Each row below holds a small network's activations on one input, seen along a few directions.
Each table varies a few parts of the input and shows all the possible inputs, shuffled.
Descriptions start from the smaller parts, as in this example, which fits no table here: one of 5 places around a ring, together with either a single point or one of 9 places around a ring or (one of 3 separate values, together with one of 4 places along a line).
Shared parts are said once, and a part with two or three values counts as separate values.
In the rows, 128 means zero.

Other details of the inputs shift rows strongly along two fixed directions, in all tables alike. That doesn't count.

Rows:
row 1: [133 106 116 137 125 180 134 129  57  95 106 105 148 160 123 154]
row 2: [133 173 161 111 159 104 145 215 187 191 115  83 150 112 158 113]
row 3: [140 119 156 125 136 174 130 197  91 133  96  66 165 158 137 126]
row 4: [119 147 122 115 134 125 144 127 140 138 149 127 123 126 115 122]
row 5: [130 117 130 138 117 180 132 148  51  95 108 104 153 150 133 141]
row 6: [118 123  97 122 113 114 109  51 120  96 160 182  97 100 120 134]
row 7: [115 169 121 107 148  79 155 120 197 173 171 145 114 103 128 116]
row 8: [123 140 139 121  93 105 110  71 145 148 144 169 127 131 100 119]
row 9: [126 109  84 132 124  89 128  36 124  95 142 169  90 112 122 151]
row 10: [124 152 123 120 132 130 124 151 132 143 148 144 141 106 132 128]
row 11: [138  93 132 154 110 176 111 148  65  89 101 119 138 138 130 142]
row 12: [135 127 130 139 132 103 142 144 161 136 122 116 110 115 129 124]
row 13: [130 122 132 122 133 103 124 127 144 125 121 108 117 115 135 129]
row 14: [125 136 139 110 137 118 123 143 156 142 138 117 127 131 120 115]
row 15: [139 115 151 148 132 172 155 200  97 132  88  65 154 152 138 134]
row 16: [118 152 131 119 129 127 134 137 129 127 153 127 128 121 118 118]
row 17: [135  93 141 132 110 177 103 155  57  91 102 102 148 135 144 139]
row 18: [131 129 116 134 136 131 134 119 145 140 118 148 122 145 127 122]
row 19: [119 131 125 110 126 101  96  93 161 125 160 164 104  97 126 117]
row 20: [115 160 125 125 138  89 125 120 202 159 163 169 104 109 114  96]
row 21: [139 141 179 135  96 170 123 196  82 161  98  83 183 163 119 130]
row 22: [130  87 112 159 112 163 112  91  68  79 104 147 125 157 126 140]
row 23: [124 116 122 122 128 132 107 106 109 115 121 148 134 139 132 122]
row 24: [130 131 131 131 130 127 137 147 154 134 132 124 122 137 113 116]
row 25: [139  90  93 148 119 142 128  69  58  72 100 135 118 141 138 177]
row 26: [118 110 107 120 119 103  98  45 128  93 146 179 104 126 119 125]
row 27: [136 173 159 132 158 114 159 227 189 195 110  87 136 113 150 110]
row 28: [131 157 157 110 154 118 150 201 179 187 127  86 161 126 152 111]
row 29: [123  97 107 120 129  92 118  43 141 106 145 164 100 123 124 139]
row 30: [124 163 134 120 135  90 123 143 208 166 170 161 107  87 123  92]
row 31: [124 114 106 139 130 101 133  69 159 119 137 159  98 121 116 135]
row 32: [133 102 117 141 124 167 148 127  58  98 101  95 147 148 135 157]
Description of these inputs: one of 2 separate values, together with either a single point or (one of 3 separate values, together with one of 5 places along a line).
Q: The inputs of row 16 and row 5 match in every part but the choice among 2 separate values. If row 20 is changed in the same way as row 16 into row 5, which row does it become?
A: row 22
Q: Change only the choice among 2 separate values in row 26. List by row number the other rows that result.
A: row 23

Rows:
row 33: [130  91 119 146 102 157 100  96  70  71 115 144 120 133 124 137]
row 34: [117 168 131 107 140 109 137 144 169 163 165 138 130 108 123 110]
row 35: [119 119  84 137 121 112 116  22 132 129 134 220 112 151 116 140]
row 36: [128 128 144 126 127 155 119 165 105 123 122 108 146 129 134 122]
row 37: [121 157 117 112 141 100 137 117 161 155 152 145 124 112 131 124]
row 38: [139 108 128 140 138 143 138 158 116 112 102  97 127 135 140 134]
row 39: [131  91 128 142  94 152  99  88  76  77 118 139 122 142 108 137]
row 40: [129 110 142 127 108 155 111 124  87 105 120 113 141 145 117 131]
row 41: [130 125 137 134 114 157 128 153  90 105 132 106 134 126 117 129]
row 42: [135 104 120 142 133 145 149 134  95  93 111  94 122 138 130 146]
row 43: [139 136 164 132 137 141 152 217 140 149 106  57 146 137 131 118]
row 44: [138 125 154 131 126 141 140 172 120 138 107  81 147 139 133 130]
row 45: [124 142 118 122 148  96 132 124 178 159 135 150 117 112 142 123]
row 46: [121 161 128 113 147  94 125 136 182 170 144 152 125 108 143 112]
row 47: [122 120 107 121 119  94 108  45 143 123 139 181 108 128 122 133]
row 48: [125 164 129 115 151  98 156 155 183 174 148 123 126 108 136 120]
Q: Describe the family of inputs behind these rows.
A: either a single point or (one of 3 separate values, together with one of 5 places along a line)
Q: Change only the choice among 3 separate values in row 40. List by row number the other rows that result.
A: row 34, row 36
